A small network was shown many inputs. Here are its activations along a few directions, one row for each input.
Each table varies a few parts of the input and shows all the possible inputs, shuffled.
A made-up example of a description, with smaller parts first: ring(8) and (point or (values(2) and line(4)) or ring(9)).
Shared parts are said once, and a part with two or three values counts as separate values.
In the rows, 128 means zero.

Other details of the inputs shift rows strongly along two fixed directions, in all tables alike. That doesn't count.

Table:
R1: [147 121 137 114 163 111 145 144 138 127 124 130 122 114 129 158 161]
R2: [121 140 147 122 159 123 131 103 145 131 139 123 123 120 139 120 109]
R3: [178 110 117 140 102 130  97 138 111 144 143  83 112 148 123  56  99]
R4: [126 125 173 118 170 118 129 123 144 121 133 129 144 145 141 133 106]
R5: [ 51  82  87  97  44 157 133 121 124 126 104 184 124 129 159 168 154]
R6: [183 139 142  89 148 136 104 171 157 126 140 156 113  92 129 141 103]
R7: [103 136 162 123 137 115 149 142 118  98 128 142 153 117 131 146 122]
R8: [ 85  62  86  95  56 154 131 117 136 134 121 169 105 152 145 186 149]
R9: [134 132 134 145 108 125  98 103 135 144 141  95 124 131 139  58 101]
R10: [118 140 162 109 166 105 146 110 152 128 133 128 127 121 139 145 110]
R11: [ 61  83 104 100  47 152 126  83 148 135 132 155 110 160 149 155  93]
R12: [137 182 161  98 137 144 132 170 164 111 140 172 144  83 130 154 107]
R13: [ 52 105  97 120  36 165 139  99 117 122 129 159 124 148 130 171 106]
R14: [112 138 136 136 160 118 127  83 134 136 136 131 135 135 129 137 113]
R15: [151 115  89 103  48 159  84 154 170 138 134 161 105 111 136 132 131]
R16: [120 152 176 125 158 128 162 148 125 115 138 139 156 115 129 132 117]
R17: [ 87 111 127 134  64 146 128 129 117 108 132 142 141 146 131 124 110]
R18: [139 107 134 105 173 132 132 116 107 123 129 139 109 120 132 174 121]
R19: [129 161 125 141 147 120 146 143 130 131 105 123 130 112 120 137 156]
R20: [141  89 145  96 178 124 125 138 105 110 129 145 127 124 142 160 124]
R21: [129 158 117 154 159 128 150 140 129 134 113 135 147 135 109 133 156]
R22: [120 156 166 131 135 112 151 143 122 114 136 125 150 108 128 119 118]
R23: [127 168 113 178  96 115 125 116 113 127 142  90 140 132  95  75 112]
R24: [188 191  93 155  65 150  79 175 167 143 125 103 123 100 110  31 122]
R25: [118 140 161 120 172 128 141 101 143 132 131 130 130 139 130 158 105]
R26: [157 123 139 115 171 111 133 129 112 126 127 116 111 124 122 156 118]
R27: [157 112 142 108 171 123 141 138 121 126 137 126 116 134 128 144 113]
R28: [154 114 136 110 176 123 133 130 118 124 137 126 112 116 133 138 119]
R29: [174 129  92 161 109 105  98 114 104 143 140  75 109 148 102  68 110]
R30: [114 144 162 135 153 128 141 138 115  98 134 138 153 111 131 128 125]
R31: [ 88  53  95  84  63 149 114 106 104 127 129 161 106 140 157 161 111]
R32: [127 147 145 123 150 112 151 158 132 127 108 135 145 109 134 129 156]
R33: [ 73 117  67 139  71 149 127 108 117 133 108 158 127 138 129 149 155]
R34: [ 42 103  94 122  46 155 146  94 113 119 132 174 138 156 126 185 112]
R35: [144 125 121 138 176 120 131 121 121 136 128 137 130 125 120 155 170]
R36: [124 131 179 113 179 100 133 122 142 116 128 128 144 127 146 143 114]
R37: [135 151 155 140 183 111 138 102 142 137 138 121 144 147 117 134 109]
R38: [151  93 154  98 178 123 131 148 112 113 130 138 133 141 137 159 116]
R39: [156 135 139 128 172 113 136 138 128 134 121 120 119 119 119 159 161]
R40: [178 122 110 157  93 131  96 145 128 151 135  80 120 144 116  48 141]
R41: [146  95 151  96 170 106 131 144 111 109 127 136 127 129 140 162 122]
R42: [128 130 161 127 170 120 117 113 138 122 133 123 137 127 143 113 112]
R43: [ 89  60  88  94  63 156 120  99 107 131 126 158  97 164 140 192 105]
R44: [153 148 112 162  91 136 115 154 132 144 118  92 135 136 117  46 139]
R45: [160 120 137 124 191 114 140 127 109 128 138 129 130 145 114 156 121]
R46: [146 139 112 163  99 135 109 157 128 130 113 101 138 143 118  61 144]
R47: [100  73  71 117  74 143 107  86  98 133 131 149 104 153 132 158 115]
R48: [153 130 128 136 169 132 125 128 126 137 125 120 116 116 122 142 162]
R49: [141 100 140 116 166 128 121 144 122 120 121 141 133 121 137 148 168]
R50: [125 129 173 113 161 120 137 120 146 134 137 130 139 135 144 127 104]
R51: [137 175 112 184  92 143 107 112 112 133 142  72 125 121 101  48 107]
R52: [ 72  90  87 119  58 152 118 128 121 117 100 163 128 137 147 140 153]
R53: [104 152 144 130 138 136 152 125 125 112 139 137 138 107 128 132 120]
R54: [110 126 172 101 156 107 140 114 144 128 131 136 137 121 151 147 110]
R55: [168 126  95 160 101 134  98 129 131 147 135  85 106 126 117  59 148]
R56: [156 133 122 145 163 103 130 129 122 137 128 117 129 131 113 141 166]
R57: [142 150 114 169 101 135  87  83 135 152 140  73 109 137 119  52  96]
R58: [164 115 102 151  95 131  92 133 124 149 133  91 115 127 125  56 150]
R59: [110  83 100 109  63 128 114 128 125 135 121 138 114 136 143 138 151]
R60: [131 158 131 141 162 138 153 146 131 130 107 131 138 124 118 146 152]
R61: [149 157  96 166  86 122 119 145 135 140 114  83 122 124 113  53 143]
R62: [155 126 133 133 164 133 135 136 130 137 124 122 121 134 119 153 156]
R63: [151 115 141 102 168 106 142 137 121 123 132 125 113 119 130 151 119]
R64: [120 157 115 148 150 112 150 137 125 129 108 135 143 123 114 144 161]
R65: [147 122 125 137 170 122 138 129 127 138 127 138 135 146 115 163 163]
R66: [ 69  99 102 118  70 123 120  68 135 137 127 147 122 157 135 162 105]
R67: [109 166 152 134 149 119 158 126 120 114 130 127 141 111 115 151 118]
R68: [121 138 147 119 162 110 149 162 131 111 100 146 150 115 134 150 161]
R69: [144 150  96 162  89 140 123 147 137 141 118  97 126 135 112  62 139]
R70: [156 111 155  98 172 104 136 145 114 124 131 126 124 118 137 144 119]
R71: [105 159 134 151 149 130 147 110 112 116 140 134 150 117 112 137 125]
R72: [116 157 127 133 170 137 150 138 124 125 106 142 135 106 127 157 160]
R73: [150 158  94 169 102 136 115 140 132 140 120  89 122 117 116  47 145]
R74: [107 152 157 123 153 133 169 137 134 113 138 143 146 118 125 150 116]
R75: [ 94 121 103  85  26 161  89 119 178 134 135 179 106 122 149 143  83]
R76: [170 116 106 158  94 114  88 144 124 133 127  81 118 140 119  60 150]
R77: [152 105 144 120 161 125 125 154 128 123 123 132 138 139 129 141 160]
R78: [110 157 152 128 138 117 160 135 128 112 135 129 140 109 124 138 118]
R79: [130 154 128 160  90 136 115 128 115 126 143  96 138 117 121  52 109]
R80: [119 147 161 117 173 109 141 102 143 130 128 123 128 123 129 156 109]
Each input here is: ring(5) and (point or (values(3) and line(5))).
Changing only the ring(5) part turns R67 into R19. The same change can be made to R23. Which row results?
Answer: R64
Changing only the ring(5) part turns R77 into R46. The same change can be made to R48. Which row results?
Answer: R72
Changing only the ring(5) part turns R20 into R30. The same change can be made to R31. Which row results?
Answer: R79
Change only the line(5) part in R57. List by row number the other rows that result.
Answer: R2, R9, R14, R42
A walk changes only the ring(5) part. It starts at R69 and steps to R74. List the rest of the walk in order.
Answer: R11, R27, R8
Change only the values(3) part in R55. List by row number the other rows that result.
Answer: R1, R8
Change only the values(3) part in R76. List by row number the other rows that result.
Answer: R49, R77

Table:
R81: [143  99  90 150  64 137  60  92 132 149 141  87 104 158 126  65 111]
R82: [144 172 171 144 187 108 143 130 136 121 145 121 158 130 106 126 111]
R83: [144 168 154 162 160 126 129 153 134 121 119 112 152 107 122  81 165]
R84: [176 120 101 110  23 157  61 162 157 148 136 115  96 119 134  66  93]
R85: [170 126 163 137 163  96 131 137 119 124 142  86 129 131 121  91 110]
R86: [114  75 117 103 113 130 141 151 116 122 120 165 136 141 137 173 160]
R87: [171 140 123 132 172 105 126 143 132 138 112 110 121 119 122 118 150]
R88: [112  76 112 100 113 138 121 133 128 124 115 159 129 130 146 152 172]
R89: [176 142 130 140 176 124 125 135 140 149 123  92 116 138 122 101 136]
R90: [163 131 174 125 198  98 134 139 129 124 126  93 130 125 131  99 114]
R91: [131 164 125 141 156 125 147 136 117 113 125 129 136  98 113 148 134]
R92: [ 79 124 111 128  81 138 122  95 138 136 125 149 133 152 135 134  99]
R93: [154 175 135 158 164 140 144 128 122 132 139 105 132 115 102 107 120]
R94: [ 76 123 146 109  95 123 155 115 121 115 136 143 142 136 144 156 104]
R95: [ 87 144 121 118 127 123 155 126 139 122 102 161 135 117 134 176 143]
R96: [137 167 163 148 170 120 153 170 124 112 124 124 162 120 114 119 156]
R97: [ 80 122 140 100 147 144 150 102 117 108 134 181 143 124 131 207 105]
R98: [184 137 155 134 210 116 119 129 110 125 143 115 126 127 116 129 111]
R99: [114  82 108 105 114 136 128 143 124 125 105 152 131 140 143 146 159]
R100: [160 123 136 127 163 123 142 137 131 137 133 121 120 140 122 149 140]
R101: [ 67 126 131 102 133 142 169 113 146 128 111 182 132 132 137 201 133]
R102: [ 88 122 116 129 101 155 141 144 104 107 118 156 143 123 130 155 141]
R103: [ 90 132 139  61  94 157 140 160 176 102 133 212 132  91 156 189 102]
R104: [ 65 116 150 104 111 127 148 102 132 119 134 155 137 118 163 160 115]
R105: [162 125 165 132 175 104 112 125 131 127 139  82 123 117 133  82 121]
R106: [108 130 104 147  51 142 114 101 101 120 142  98 123 131 124  71  83]
R107: [104  85 126  97 134 130 122 104 134 130 117 159 123 154 150 185 117]
R108: [ 84 128 116 135  60 130 125 105 127 131 128 111 127 143 143  84  93]
R109: [110 143  81 163  44 133  99 106 136 142 123 108 114 122 121  79 137]
R110: [159 117 150 126 167 110 122 127 127 128 139 123 133 146 122 145 118]
R111: [152 112  66 151  50 127  73 111 128 152 127  89  94 134 121  63 146]
R112: [119 159 146 135 149 130 156 130 139 132 133 130 140 131 108 148 130]
R113: [ 98 130 110 148  75 138  98  87 141 140 141 126 127 140 130  98 106]
R114: [176 125 140 130 192 124 134 169 101 124 128 124 137 115 120 122 154]
R115: [105 136  91 162  52 152 107  96 145 155 133 108 112 137 122  79 125]
R116: [121  96  94 100 120 130 129 129 103 125 124 156 104 121 129 182 142]
R117: [183 139 130 137 187 130 133 138 114 138 140 107 110 125 116 124 131]
R118: [ 94  71 145  77 139 129 151 116 100 105 130 168 115 127 150 203 109]
R119: [ 96 132 101 152  62 146 122 138 126 128 105 128 137 144 133  89 143]
R120: [169 134 138 130 180 126 120 125 143 144 134 104 114 125 125 116 151]
R121: [187 143 124 148 158  98 125 152 124 138 130  99 124 122 112 111 147]
R122: [125 165 136 141 146 111 151 142 133 118 124 128 143 113 111 148 142]
Describe the family of inputs behind these rows.
Answer: values(2) and (point or (line(4) and line(5)))
Changing only the values(2) part turns R89 into R101. The same change can be made to R100. Which row results?
Answer: R112
Changing only the values(2) part turns R86 into R96. The same change can be made to R99. Which row results?
Answer: R119
Change only the values(2) part in R114. List by row number the other rows that result.
Answer: R102
Change only the line(5) part in R115. List by row number the other rows that result.
Answer: R83, R104, R109, R113
Change only the values(2) part in R105. List by row number the other rows that result.
Answer: R104
Change only the line(4) part in R118. List by row number the other rows that result.
Answer: R85, R90, R105

Table:
R123: [ 99 128 117 139 102 131 134 115 118 124 123 128 133 134 128 125 128]
R124: [127 110 118 115 124 129 121 117 133 136 127 136 117 134 134 144 131]
R125: [155 135 162 126 212 107 148 140 117 123 127 122 138 119 124 146 147]
R126: [100 129 131 115 117 136 139 120 131 120 129 151 132 124 133 158 117]
R127: [149 162 129 148 128 127 127 158 136 128 124 113 137 111 117  90 145]
R128: [125  95 113 127  89 131 111 119 118 130 129 118 119 148 134 115 119]
R129: [135 157 177 128 199 111 155 143 128 115 131 127 154 115 125 133 127]
R130: [131 107 115 112 121 137 126 150 128 126 115 150 124 123 136 151 155]
R131: [118  99 119 105 115 134 125 121 124 125 130 149 118 133 137 162 122]
R132: [170 147 142 139 191 115 133 140 128 135 130 113 128 122 115 124 144]
R133: [107 132 106 141  77 139 115 108 137 135 129 123 122 136 127 110 117]
R134: [ 98 132 116 126 113 138 140 117 131 128 122 148 130 130 127 156 132]
R135: [ 93 121 134 107 106 136 135 116 135 121 131 153 131 125 141 153 109]
R136: [185 138 113 163  98 122  82 127 127 146 143  62 110 137 113  25 100]
Describe the family of inputs behind these rows.
Answer: values(2) and (point or ring(6))
Change only the ring(6) part in R124. List by row number the other rows that result.
Answer: R125, R128, R131, R132, R136
